[[-16 -18  -9 -25 -44   1 -41  -1 -27 -25 -16 -46  -9]
 [ 76  76  11  63  46  46  45  35  38  33  26  51  20]
 [ 42  36  -3  -3 -12  14  -6  38  16 -12  19  -4  23]
 [-21 -26  -7 -51 -22 -37 -17   7   4 -25   9 -16  14]
 [-78 -70  -7 -16 -38 -37 -46 -63 -67 -28 -56 -55 -54]
 [ 37  31   1 -13  12   8  19  41  41   6  37  25  38]
 [-15 -11   0  11  -1 -23  -6 -22 -20 -12 -19  -8 -20]
 [-27 -29  -9 -32 -41  -5 -38  -6 -25 -22 -15 -43  -8]]
Rows and columns are numbered from 1.
The entry in row 3 and column 1?
Answer: 42
The entry in the top-right corner: -9
The entry directly above the smallest entry?
Answer: -21
The bottom-left entry?
Answer: -27
The entry in row 1 and column 1 is -16
The entry directly below -21 -> -78
The entry at row 3, column 3?
Answer: -3
The entry at row 1, column 2?
Answer: -18
The entry at row 1, column 3 -> -9
The entry at row 2, column 1: 76
The entry just right of 33 -> 26
The entry in the bottom-right corner -> -8
The entry just right of -19?
Answer: -8
The entry in row 2 and column 2?
Answer: 76

Read these off the array that follows. Counting starts at 1.
1) What is the entry at row 2, column 1?
2) What is the entry just left of -14?
3) What is the bottom entry of the column that holds the largest entry?
4) What is the entry directly below -43?
5) What is the bottom-right entry?
6) What is the entry just left of 36?
7) What is the entry in row 1 and column 3?
8) What is the top entry of the column that holds the smallest entry?
[[ 40 -16 -14  49 -23  41 -22 -22 -15 -22]
 [ 29 -42 -43  36 -49  28 -48 -48 -42 -49]
 [-57 -18 -17 -68  -7 -56  -7  -6 -17  -7]
 [ 47  -8  -8  56 -18  47 -18 -18  -8 -19]]
1) 29
2) -16
3) 56
4) -17
5) -19
6) -43
7) -14
8) 49

[[-29, 9, 51, -22, -33, -53, 66, -21, -50], [-47, 25, 42, -34, -6, 23, -27, -41, -11], [-28, 10, 52, -20, -31, -50, 65, -20, -48], [-49, 26, 44, -35, -6, 24, -28, -42, -12], [-48, 26, 43, -34, -6, 24, -28, -41, -11], [58, -13, -32, 45, 19, -8, 34, 51, 25], [-49, 26, 44, -35, -6, 24, -28, -43, -12], [-28, 10, 52, -21, -31, -50, 65, -20, -48], [-48, 26, 43, -35, -6, 24, -28, -42, -11], [42, -5, -54, 33, 43, 63, -65, 33, 63], [-48, 26, 43, -35, -6, 24, -28, -42, -12], [-29, 10, 53, -21, -32, -52, 67, -21, -49], [57, -13, -31, 44, 18, -8, 33, 51, 24], [-31, 11, 57, -22, -34, -55, 72, -22, -53]]
Read off the entry just right of -5.
Answer: -54
Read off the entry just right of the largest entry.
Answer: -22
Read off the minimum.
Answer: -65
Read off the entry just left of the smallest entry.
Answer: 63

grid =
[[ 0.102  1.213 -0.701 -0.984 -1.496  1.574 -0.688]
 [ 0.504  0.957 -1.060 -0.314  0.451 -0.882 -1.242]
 [ 0.056  1.119 -0.701 -0.979 -1.477  1.480 -0.687]
 [ 0.537  1.006 -1.089 -0.311  0.486 -0.908 -1.278]
 [-0.497 -0.988  1.023  0.335 -0.357  0.725  1.194]
 [-0.294 -1.549  0.688  0.955  1.474 -1.836  0.685]
 [-0.466 -0.934  0.979  0.326 -0.332  0.694  1.142]
 [ 0.092  1.156 -0.676 -0.946 -1.437  1.501 -0.664]
 [-0.488 -0.962  0.979  0.316 -0.352  0.690  1.144]]
Rows and columns are numbered from 1.
What is the entry directly above 0.504? 0.102
The entry at row 2, column 1 is 0.504
What is the entry in row 3 and column 2? 1.119
What is the entry in row 1 and column 2? 1.213
What is the entry directly below the largest entry? -0.882
What is the bottom-right entry? 1.144
What is the entry just left of the centre entry? 1.023
What is the entry directly above the centre entry? -0.311
The entry just right of the largest entry is -0.688
The entry in row 3 and column 1 is 0.056
The entry at row 3, column 3: -0.701
What is the entry just left of 1.480? -1.477
What is the entry just left of 0.326? 0.979
What is the entry in row 1 and column 3? -0.701
What is the entry just left of 0.725? -0.357
The entry directly below the centre entry is 0.955
The centre entry is 0.335
What is the entry just right of the smallest entry? 0.685
What is the entry in the bottom-left corner? -0.488
What is the entry at row 2, column 2? 0.957
The entry just left of -0.934 is -0.466
The entry just left of 0.685 -> -1.836
What is the entry just left of 0.451? -0.314
The entry just right of 0.326: -0.332
What is the entry at row 2, column 3? -1.060
What is the entry just right of 0.694? 1.142
What is the bottom entry of the column that holds the smallest entry? 0.690
What is the entry directly above -1.549? -0.988
What is the entry directly below -1.836? 0.694
The entry just left of the smallest entry: 1.474

Read these off the table that follows. Counting starts at 1.
1) Which number is the entry in row 3 and column 1?
2) Which number is the entry just right of 95?
3) Which number is the entry in row 1 and column 3?
4) Which number is the entry in the top-left corner?
5) Which number is the entry in the bottom-right corner?
6) Which number is the entry directly below 209?
7) Which number is the entry directly below 195?
8) Which number is the entry in row 2 and column 2?
[[185 173 116  23  52  24 166 159 211  82]
 [184 180  46  60  15 173 169 170  12  13]
 [185 167  39  16 173 209  12   5 195 193]
 [184 182  34  59  32 177 190 105  26   4]
 [184 182  35  59  31 177 190 104  26   4]
 [184 182  27  54  61 170 211  40  31  56]
 [184 155 176 170  95  27  34  58  35  11]
 [184 180  22  25 150 167 128  28  24 191]]
1) 185
2) 27
3) 116
4) 185
5) 191
6) 177
7) 26
8) 180

[[53 74 73 85 40]
 [72 65 57 75 23]
 [62 68 66 81 29]]
Indices start at 1.
Read off the entry in row 1 and column 2.
A: 74
The entry at the centre -> 57
Read off the entry in the bottom-right corner.
A: 29
Read off the entry just right of the centre entry.
A: 75
The entry at row 1, column 3: 73
The entry just right of 68 -> 66

((61, 7, 64, 64, 61, 38, 63, 34, 40, 45), (52, 54, 31, 57, 62, 53, 8, 41, 8, 33), (69, 59, 52, 43, 51, 39, 44, 22, 47, 35), (63, 66, 52, 46, 57, 41, 42, 24, 46, 34), (55, 71, 52, 49, 63, 42, 40, 28, 43, 35), (60, 16, 70, 60, 60, 34, 71, 33, 47, 49), (5, 29, 50, 50, 57, 49, 45, 26, 79, 9))
The first entry in reading order: 61
The 2nd smallest entry: 7
Report the entry just left of the largest entry.
Answer: 26
The fourth entry in reading order -> 64
The entry just left of 9 is 79
The entry just right of 79 -> 9
Report the entry just right of 38.
Answer: 63

M =
13,13,-32,17,-36,12,-1,10
14,14,-34,19,-37,13,-1,11
16,15,17,-35,16,16,-42,16
-35,-34,14,-35,17,-33,-18,-32
15,14,16,-35,16,15,-42,14
-36,-36,15,-36,18,-35,-19,-32
-35,-35,14,-35,18,-34,-18,-33
14,14,-33,17,-36,12,-1,10
-36,-36,15,-36,18,-35,-19,-33
15,14,16,-36,16,16,-42,15
-36,-35,14,-36,18,-34,-19,-32
-35,-35,-39,23,-40,-36,27,-35
-36,-35,15,-35,18,-35,-18,-32
16,15,18,-36,16,17,-43,16
14,13,-32,17,-36,11,-2,10
18,15,19,-38,18,18,-46,18
Counting starts at 1.
The top-right entry: 10
The entry at row 1, column 2 -> 13
The bottom-right entry -> 18
The entry at row 3, column 1: 16
The entry just left of the smallest entry is 18
Find the entry in the bottom-left corner.
A: 18
Find the bottom entry of the column that holds the largest entry.
A: -46
The entry just left of the largest entry -> -36
Find the entry at row 2, column 1.
A: 14
Find the entry at row 3, column 3.
A: 17
The maximum is 27
The entry in row 1 and column 1: 13
Find the entry in row 2 and column 2.
A: 14
The entry directly above the smallest entry is -2
The top entry of the column that holds the largest entry -> -1
Find the entry in row 1 and column 3.
A: -32

[[1.14, -0.33, -0.33, -0.19, -0.33, 1.14, -0.33, -1.75, -0.32, 1.19, -0.19, 1.29, -1.76], [-0.28, 0.91, 0.89, -1.23, 0.91, -0.28, 0.89, -0.19, 0.89, -0.29, -1.22, -0.30, -0.19]]
The entry just right of the largest entry is -1.76
The entry just right of -1.23 is 0.91
The 1st entry in reading order is 1.14
The entry just left of -1.23 -> 0.89
What is the maximum?
Answer: 1.29
The second largest entry: 1.19
The fifth entry in reading order is -0.33
The entry just right of -0.30: -0.19
What is the 3rd entry in reading order?
Answer: -0.33

array([-1.5,  0.6,  1.0,  1.4])
The first entry: -1.5
The second entry from the left is 0.6
The last entry is 1.4
